[[ 3.68  0.73 -1.39  0.51  2.82  0.36]
 [-1.85 -3.36  4.66 -3.85 -0.58 -1.35]
 [ 0.71  3.63 -4.02  4.11  3.37  1.55]
 [-0.08 -0.82  5.13 -1.54  0.71 -0.04]
 [-3.31 -3.84  0.90 -3.61 -6.98 -1.37]] → -3.84

[[-1.41  1.13  2.33 -1.26 -0.02  0.92 -2.64 -0.96 -5.96 -3.64  7.06  3.07
  -0.47  2.61  0.14]
 [ 2.29 -1.40  2.04 -7.07 -3.11  1.34  4.14  0.72 -4.37 -1.68  4.33 -2.43
   3.47 -1.99  0.83]
 [ 0.60 -4.10 -1.91  2.31 -4.27  1.00 -1.31  0.49  1.96 -1.37 -0.61  1.93
   0.97 -2.67  6.71]
 [-0.52 -1.77  4.82  0.96  6.99 -1.02  1.86 -4.47 -1.94  5.44 -6.09  2.51
  -4.74  3.91  1.52]
 [ 0.69 -2.44  1.47 -2.35 -0.66  4.60  6.03 -0.62 -6.20 -1.28  3.27  0.98
   1.37 -4.16  0.61]
 [ 1.26  1.95  0.94  4.53 -1.07  1.29  3.99  1.28 -1.54  4.42 -4.05  0.89
   4.01 -3.01  1.01]
 [ 2.95  2.80 -0.19  1.16 -0.85  1.37  1.86  2.41  0.00  3.87 -2.80 -3.06
   5.39 -3.23 -0.42]
 [ 3.19 -3.19  0.68 -5.45  0.32  4.02  5.76  0.54 -3.61  3.84 -1.19 -2.93
   0.54 -6.39  0.34]] → -3.19

[[ 3.85 -5.53 -0.08  5.52 -3.90 -2.82  5.86]
 [-5.66  4.44  3.50 -6.06 -0.62  6.44 -2.53]
 [ 1.18  4.35 -6.40  3.51  2.12 -6.16  5.24]
 [-4.50  1.23  3.19 -4.58  1.64  2.91 -4.62]
 [ 3.42  6.27  7.38  6.17  3.32 -0.66 -4.45]
 [ 0.83  3.83 -2.43 -2.83  3.52  1.53 -4.08]
 [ 2.99  2.46 -2.65 -2.76  2.31  3.06 -1.91]
 [ 0.48  4.06  3.36 -0.79 -4.14 -3.25  0.90]
 [ 5.89 -5.05  1.59  2.63 -5.57  5.51 -2.63]
 [ 2.15  1.17 -2.88  0.89  2.28 -2.51 -0.58]] → 1.17

[[ 1.26 -2.85  2.90 -1.44  1.80  0.74 -3.50  0.93 -2.43 -7.35  4.91  4.56
  -5.13]
 [-2.81  4.94  3.22 -4.69  3.30 -2.00  4.42  1.78 -2.86 -3.47 -1.23  0.35
  -6.66]
 [ 0.66 -5.25 -1.68 -1.43  0.37 -0.73 -6.84 -2.69  3.23 -6.66 -0.89  3.71
   3.43]
 [-3.65  3.04 -0.02 -6.30  2.91 -3.89  1.08 -1.57  1.99 -5.49 -6.69  0.86
  -0.41]
 [-0.41 -1.19 -5.42  4.67 -2.01  0.53 -1.46 -1.57  3.08  4.99 -2.59 -4.34
   6.87]] → -1.19

[[-1.37  0.10  1.23  0.15 -0.06 -0.09]
 [-0.07 -0.45  1.10 -1.09 -1.69 -0.26]
 [ 2.54 -3.32  0.43  0.79 -3.76  1.36]
 [ 1.21 -3.16  0.47  3.33 -1.49  2.19]
 [-6.32  0.27  1.27  0.67 -0.20 -0.28]
 [ 1.68 -3.20  0.46  2.92 -1.98  2.06]
 [-3.98 -0.87  1.01  3.41  0.72  1.22]] → -0.87

[[-1.84  5.27 -7.46  2.69 -0.06  1.18 -3.03  4.04]
 [-4.84  1.63 -2.72  1.23 -0.82 -4.20 -1.01  3.18]
 [-1.66 -1.08  1.06  1.28  2.88 -2.72  1.36 -0.25]
 [ 0.19 -3.30  2.58  1.62  3.32 -4.16  1.11 -3.20]
 [ 0.63 -3.41  2.58  1.80  0.15 -3.38  3.22 -4.57]] → -3.41

[[-6.15  2.74  0.46 -1.02 -0.92 -0.89  1.38  3.21 -1.58]
 [ 1.68 -1.01 -0.27  0.82  2.17 -1.52  0.23 -0.90 -0.85]
 [-7.24  3.72  0.99 -1.46 -0.87 -1.11  1.61  3.43 -1.86]
 [-1.18  4.72 -1.60  0.17  0.21  0.04  3.01  0.91  3.85]
 [-0.59  0.40  2.35  1.56 -0.18 -0.66  2.13  2.11 -0.81]
 [ 0.29 -3.03 -0.07 -0.22  0.16 -0.99  1.17 -1.03  1.20]] → -3.03

[[-1.15 -1.85  2.42  1.95 -1.07 -0.05  1.08 -3.39 -1.89 -2.56  0.84 -1.41]
 [-0.26 -0.01  3.92  2.66  0.28  2.75  2.87 -3.80 -2.16 -5.30  0.14 -1.24]
 [ 1.79  1.55  1.75  4.20  1.22  0.06  4.48 -0.70  0.60 -0.80  0.12 -1.98]
 [ 0.15 -1.70 -0.91 -0.33  0.22 -1.63  0.59  1.37  1.73  1.68  0.45 -0.16]
 [ 2.12 -0.76 -0.23 -0.93  1.19  0.14 -1.12  3.51 -0.28  1.46  0.64 -1.50]
 [-2.06 -0.56  0.44 -2.28  7.36 -5.86  1.35 -0.75  2.39 -0.24 -0.23 -2.15]
 [-1.07 -2.32  0.54 -1.45 -0.97  1.49 -0.12  0.14  0.52 -0.73  0.51  1.25]
 [ 0.38  0.29  0.71  0.77 -1.33  1.23 -0.74 -0.35 -1.18 -0.49  0.89 -0.56]
 [-0.12 -0.56 -0.67 -1.31  3.69 -2.19  1.20  1.81  1.01  0.60 -2.68  0.86]
 [ 0.14 -0.28  0.90  0.60 -0.06 -0.12  0.19  0.70 -0.07  0.85  0.89 -0.09]
 [-1.00  0.59 -0.29  0.42 -2.75  0.66 -1.37 -0.73 -0.12  1.12  0.97  1.47]] → 0.59

[[-1.86  2.40 -5.90  2.12 -1.02  3.10 -1.84  2.59 -0.35  1.74  2.60]
 [ 1.25 -1.94  4.50 -1.59  0.95 -2.48  1.26 -1.82  0.29 -1.14 -1.80]
 [ 0.30 -0.14  0.23  0.12 -0.08 -0.07  0.43 -0.66 -0.84 -0.39 -0.74]
 [-0.02 -0.31  1.11 -0.55  0.19 -0.57 -0.24  0.29  0.21  0.52  0.10]
 [ 0.19 -0.44  0.84 -0.25  0.27 -0.52  0.24 -0.37  0.03 -0.23 -0.32]
 [-1.92  3.05 -6.87  2.20 -1.43  3.80 -2.05  3.08  0.53  1.70  3.17]
 [-0.52  0.07 -0.48  0.23  0.14  0.10 -0.52  0.62 -0.25  0.73  0.56]
 [ 1.30 -1.64  4.16 -1.41  0.60 -2.13  1.27 -1.86 -0.40 -1.02 -2.04]
 [ 0.76 -2.40  5.15 -1.64  1.39 -3.06  0.76 -1.40 -0.61 -0.10 -1.62]
 [ 0.74 -0.51  1.78 -0.78  0.06 -0.76  0.62 -0.77  0.40 -0.66 -0.82]] → -0.51
---
[[-0.54 -1.84  0.42 -5.83  1.48  0.29]
 [ 0.33 -2.56  0.52 -5.72  0.72 -0.01]
 [ 2.16 -4.05  0.73 -5.49 -0.87 -0.63]] >> -0.87

[[ 0.19  1.12 -1.55 -3.48]
 [-5.42  0.82 -0.87 -0.39]
 [ 0.10  1.49 -1.37  3.46]] >> -1.37

[[-0.02  0.53 -3.75  0.11  0.87]
 [ 0.21 -0.72  2.96 -0.48 -1.53]
 [-0.30  0.73 -6.20  0.42  1.97]] >> 0.42

[[ 0.44  0.42  0.00 -0.16 -0.07]
 [ 6.48  6.29  1.60 -4.08  1.33]
 [-5.92 -5.79 -2.04  4.20 -1.72]] >> 4.20

[[ 1.54  5.90 -1.31  1.54 -0.80]
 [-4.29  0.15 -5.57 -4.29  1.88]
 [-1.19 -0.22 -5.27 -1.19  2.58]] >> -1.19

[[ 0.96 -2.79  1.64  0.49]
 [-5.38  0.04  1.12 -1.87]
 [ 3.90  4.50 -0.14 -2.90]] >> -0.14

[[-2.70  4.98  7.04 -2.81]
 [ 3.40  4.59  3.79 -4.46]
 [ 0.86 -1.10  1.77 -2.55]] >> 1.77

[[ 0.77  0.58  1.85  0.46]
 [ 6.54  2.63  0.40  2.72]
 [ 6.50  0.58 -3.93  0.77]] >> -3.93

[[ 0.94  0.93 -2.37  0.28  3.16  5.44 -2.88]
 [-1.31 -6.72  2.16 -0.62 -2.06 -2.27 -5.36]
 [-1.93  1.90  0.94  0.53 -0.12  2.24 -1.19]] >> 2.24

[[ 3.65  1.01  0.20  0.66  2.92 -0.21 -0.43]
 [ 3.03 -3.34 -3.70 -3.92  3.65 -5.88  1.04]
 [-3.30 -0.17  3.15  2.43  1.15  4.43 -4.64]] >> 4.43
---
Q: [[109, 85, 140, 59], [16, 210, 182, 173], [63, 116, 105, 175]]
A: 182
Q: [[8734, 8665, 7379, 8561, 7700], [1403, 7764, 8450, 8530, 9995], [5599, 8128, 8763, 8620, 9191]]
A: 8530
Q: [[573, 872, 620, 683], [671, 698, 589, 742], [878, 655, 232, 460]]
A: 589
Q: [[-13, 29, 8, -28, -29, -12], [-3, 25, 10, -16, -12, -6], [11, 47, 40, -12, -13, 4]]
A: -12
Q: [[-628, -507, -491, -351, -437], [613, -153, -611, -201, 82], [-341, -247, -437, -41, -292]]
A: -201
Q: [[52, 21, 41, 66, 48, 44, 44], [31, 38, 52, 59, 70, 64, 37], [63, 82, 15, 30, 39, 88, 93]]
A: 64
Q: [[8791, 3142, 8020, 4613], [1294, 3895, 7062, 4023], [8218, 4855, 6041, 5683]]
A: 7062
